These are the activations of a small neural network, seen along a few directions. Each row is one input.
In each table, some parts of the input vary, and every possible input appears once, in random order.
A made-up example of a description, with smaller parts first: one of 8 places around a ring, together with either a single point or one of 11 places around a ring or (one of 3 separate values, together with one of 4 places along a line).
Shared parts are said once, and a part with two or three values counts as separate values.

Other details of the inputs shift rows strongly along two fixed directions, in all tables alike. That doesn't count.

Rows:
r1: [-49  -4  23  21  -6  -8 -48 -75  51  -8  38 -12]
r2: [-108  -35   -7   27   34  -25    5  -21   16   30    8   22]
r3: [-11 -10  17  11 -23 -11 -22 -25  11 -20   9 -22]
r4: [ 10  -5   9  -9   6   8 -27 -26  -7 -21  -8  16]
r5: [-29 -19 -10 -20  35   5  54  35 -19  20 -23  38]
r6: [  8  -3  -1   8  -4  -3  15  -5 -25  33 -42  40]
r7: [-57 -14  -6   4  35  -8  22 -26  28  13  -9  26]
r8: [ 43   9 -28 -21 -11  16  43  26   5 -11  -9 -11]
r9: [ 19  12  23 -10  14  16 -24  15  -9  -9   6  -3]
r10: [ 12   0  10   4   9   9 -21  24 -17  -3  11 -17]
r11: [ 33   6 -14  -3 -18  -5  39  42  21  -7   6 -29]
r12: [ 46  38  -9 -34 -19  33   9  50 -10  -9   5 -15]
r13: [ 70   3   2  -6 -12   1  24  51  -5 -20  -8 -27]
r14: [-50   9  13  -1  18   3  -7  -8  17  10  13   7]
r15: [-57  -8  17  31  -4   3 -76 -48   9  -9  36  -6]
r16: [ 60  16  -3  -7 -22   3 -10  25 -38 -25   3 -36]
r17: [  5  -2  -3   9  16 -15  43   8 -13  46 -42  42]
r18: [ 31   2 -21 -11 -30   1  35  35   5 -13   0 -25]
r19: [ 46  43   9   3 -33   7 -27  -9   1  18  -1   0]
r20: [ 13   8  14 -21   3  18 -30   1 -24 -13  -1   3]
r21: [ 11  -5 -33 -27  15  17  62  38  -1   5 -30  18]
r22: [ 18  33  -7  -1 -30   1 -10 -12   8  30   0  10]
r23: [ 32   4 -14  -1  -9  -7  16  36 -18  -8   7 -22]
r24: [ 12   5   5   5 -10  15 -46   7 -27 -16   8 -19]
r25: [-35 -38 -12   4  29 -15  51 -16   8   7 -18  35]
r26: [-37  -7 -21  11  26 -25  81  14  12  72 -29  56]
r27: [ 36  22  33   4 -14   9 -59 -40  16 -34  16 -35]
r28: [-39  -1 -14   2  -5   3  -6   7  -5   5   6  -7]
r29: [ 26 -19   8  -4 -19  -6   4   6 -13 -20  -7  -9]
r30: [-46 -27 -31  11  31 -34  63  25   2  28  -7   3]
r31: [-27 -33  11   1  11  -5 -17 -49  -3 -10 -13  17]
r32: [ -6  11  13   0  -1  13 -45 -43  18 -23   9   0]
r33: [ 47   8   5   4  -8  -2 -16  25 -13 -14  20 -32]
r34: [-13   0  -8   8 -21 -12 -24 -16   2  -8  35 -20]
r35: [-17   0  30   9  16  -1 -51 -52  18 -16  13  10]
Each input here is: one of 5 places along a line, together with either a single point or one of 6 places around a ring.
Q: The inputs of r10 and r24 match in every part but the place on the line of 5. If r17 is changed in the same way as r10 into r24, which row does it become?
A: r6
Q: Change only the place on the line of 5 in r20. List by row number the other rows that result.
A: r5, r9, r12, r14
Q: Change only the place on the line of 5 in r31. List by row number the other rows that result.
A: r1, r8, r25, r27

Rows:
r36: [-19   6 -28   0   3  -1  35  35  -6  21   9   0]
r37: [-16 -13 -48  -1  34 -14  92  72 -13  42 -23  11]
r38: [ 39  64  39 -10 -14  29 -68 -43   5  18   0  15]
r39: [  2 -17   7 -10  36  -4  24  33 -39  -5 -12  11]
r40: [-100  -66    3    3   48   -8   -2  -33  -12    2  -16   53]
r41: [-36  -8  20  19  -4  -6 -38 -63  49 -29  26 -33]
r42: [-105  -34   17   32    0  -32  -24  -69   37    7   22   10]
r43: [114  77   3 -23 -47  34  -5  11   3  10 -25   9]
r44: [-11 -46   2  15  33 -19  25  23 -20  11 -24  19]
r45: [-16  10  -4  -1 -26   6 -26  -1  17   1  31 -18]
r46: [ 90   7 -31 -37  -2  20  53  75 -41 -23 -34 -13]
r47: [  8 -31  -4   8  -1 -13  14  -6 -23  -3 -10   6]
r48: [ 50  49  25   4 -60   8 -80 -34  42 -51  56 -71]
Q: What is each input in this table made of?
A: either one of 2 separate values or one of 5 places around a ring or one of 6 places along a line
Q: Which of the alternatives is r43?
A: one of 2 separate values

Rows:
r49: [  0  12  37  14 -10   2 -59 -44  -2   7  10   7]
r50: [ 74  19  -2 -10 -17  11   2  36  -5 -25  -4 -37]
r51: [ 10  17  28  -3 -24  11 -57 -34  10 -40  28 -30]
r52: [-70 -33  15  28  -3 -15 -49 -69   6 -11  25   6]
r53: [ 12  -5 -19  -3   7  -2  30  44 -11  13  -8  -6]
r54: [  0 -16  -7  -9  27  -7  32  22  -7   3  -9   1]
r55: [ 31  34  -8  -4 -26   3 -22  15   7  -8  21 -37]
r56: [-89 -50  -9  11  34 -26  53 -29  19  25 -14  42]
r57: [ 75  32   3   0 -34  12 -42  11  -9 -31  26 -51]
r58: [ 13  15  15   6   2   9 -47 -37  -2   1   2   8]
r59: [-44 -47 -30  -6  35 -11  84  44 -33  23 -29  33]
r60: [-99 -41   9  25  29 -27  28 -46   7  56 -26  79]
r61: [  7   8   4  -1   4   3 -19  11  -1  -9  12 -16]
r62: [-67 -17  32  30   8 -16 -45 -72   8  25   3  46]
r63: [ 32   8 -20 -20  17  11  40  27 -10  22 -34  28]
r64: [ 34  26 -18 -19   0   8  33  24  -1  19 -25  22]
r65: [-25 -25 -21 -13  27  -1  52  44 -17   8 -19  24]
r66: [ 45  11   2 -10   1   9  14  23  -2 -18  -2 -23]
r67: [ 47   6 -15 -16   3   6  41  44   1  -7 -11  -9]
r68: [ 40  18   9 -14  -9  13   6  21 -24   8 -22  17]
r69: [-44 -11  11  13   8  -6 -20 -33  19  -6   9   4]
r70: [ 44   9 -12  -1 -21   5   4  24  -5  -7   3 -26]
r71: [ -2  12  25  16 -22   2 -84 -36   4 -17  42 -39]
r72: [ 14 -14 -24 -25  25   0  66  52 -19   0 -19  13]
r73: [ -6  41  33  12 -38   8 -87 -55  38 -29  49 -39]
r74: [-82 -34  -2  29   1 -29 -11 -58  22  17  15  19]
r75: [ 42  29  -9 -14 -14  17  -1  44  -4  -8   8 -31]
r76: [-14 -31 -19  -1  18 -15  59  18  -3  10 -24  14]
r77: [ 66  36  -3 -27  -6  26  -5  24 -19 -11 -20  -6]
r78: [-32  14   5   8 -11   2 -26 -17  21   3  22 -11]
r79: [-17 -16  10   7 -14   2 -27 -28   5 -23  10  -6]
r80: [  4 -11 -21  -4   1  -9  55  29   6  10 -18   6]
Q: What is each input in this table made of?
A: one of 4 places along a line, together with either one of 2 separate values or one of 6 places around a ring
Q: The inputs of r49 and r68 match in every part but the place on the line of 4. If r71 is changed in the same way as r49 into r68, which row does it become?
A: r59
Q: Change only the place on the line of 4 in r54. List by row number the other rows that result.
A: r69, r72, r73
Q: Change only the choice among 2 separate values in r58. List by row number the other rows that result.
A: r49

Rows:
r81: [-23 -12  11  -4   9   5 -21 -16   5 -16  14  -3]
r82: [ 17   7   2  11 -24  -2 -39   1   7 -32  34 -54]
r83: [ 40 -11 -32 -19   9  -2  83  61  -9   8 -30   3]
r84: [ 29  41  22  -2 -23  14 -50 -23  11  -3  12 -12]
r85: [-32 -12  -2  11 -10 -12 -17  -6   6  -7  25 -19]
r86: [ 34  13 -30 -23  11  11  59  69 -16  14 -20  -2]
r87: [ 99  28   4 -17 -23  20 -22  44 -35 -35   2 -41]
r88: [ 32   2  -6 -16   2   6  32  19   6 -12 -12  -1]
r89: [ -9  -6 -33   0  16 -14  85  52   1  42 -23  19]
r90: [  2  16  -1  -9   8   4  19   6  11  15 -10  16]
r91: [ -2 -18  -1  -5  15  -2  12   6   0 -23  -1  -6]
r92: [ 18  16  -2  -1 -16   1   4  -8  16   1   2  -8]
r93: [-56 -23   1   6  31  -6   4 -15  -8  18 -10  36]
r94: [ -3  -1  -5  11 -20 -10   1  -3  16  -6  15 -19]
r95: [-50 -31  18  14  13  -6 -34 -34 -20   6   5  26]
r96: [-61 -21  -3   3  34  -3  12 -16   5  14  -6  30]
r97: [-20 -49 -30  -6  35 -17  80  46 -15   6 -25  17]
r98: [ 28  13  16   0 -20   9 -36 -21   6 -20   7 -15]
r99: [ 54  31 -21  -7 -25   6  35  39   9   7   0 -25]
r100: [-38 -30  19  21   4 -12 -24 -50  -3   6  -6  31]
r101: [-41  -6  -6   9  19 -12  27  -5  12  31 -12  27]
r102: [ 23   4  17   3 -10   8 -47 -11  -6 -32  17 -30]
r103: [-19   9  23   9  -6   4 -57 -35 -13   4   8  12]
r104: [-54 -39   1   3  29  -8   7 -12 -13   5  -7  26]
r105: [-19 -20   1   9  14 -11  23 -19 -12  27 -28  44]
r106: [-41  14   6  16 -18  -3 -52 -30  18  -1  36 -21]
r107: [ 12  22  19   6 -20   4 -46 -43  15  -9  11  -6]
r108: [-24 -15  -5  -4   8  -2   6   6  -3  -2   4  -2]
r109: [101  58  -7 -31 -30  28   5  35   9 -20  -6 -36]
r110: [  5  20  25  11 -12   3 -50 -34  -1  12   4  12]
Q: The inputs of r93 and r106 match in every part but one. If r84 is changed in the same way as r93 into r106, which row does it become?
A: r89
Q: What is each input in this table made of?
A: one of 5 places along a line, together with one of 6 places around a ring
Q: Change only the place on the ring of 6 in r95. List by row number the other rows that result.
A: r87, r100, r103, r105, r110
Q: A walk changes only the place on the line of 5. It starts at r82 and steps to r97. List the rest of the walk in order.
A: r91, r102, r87
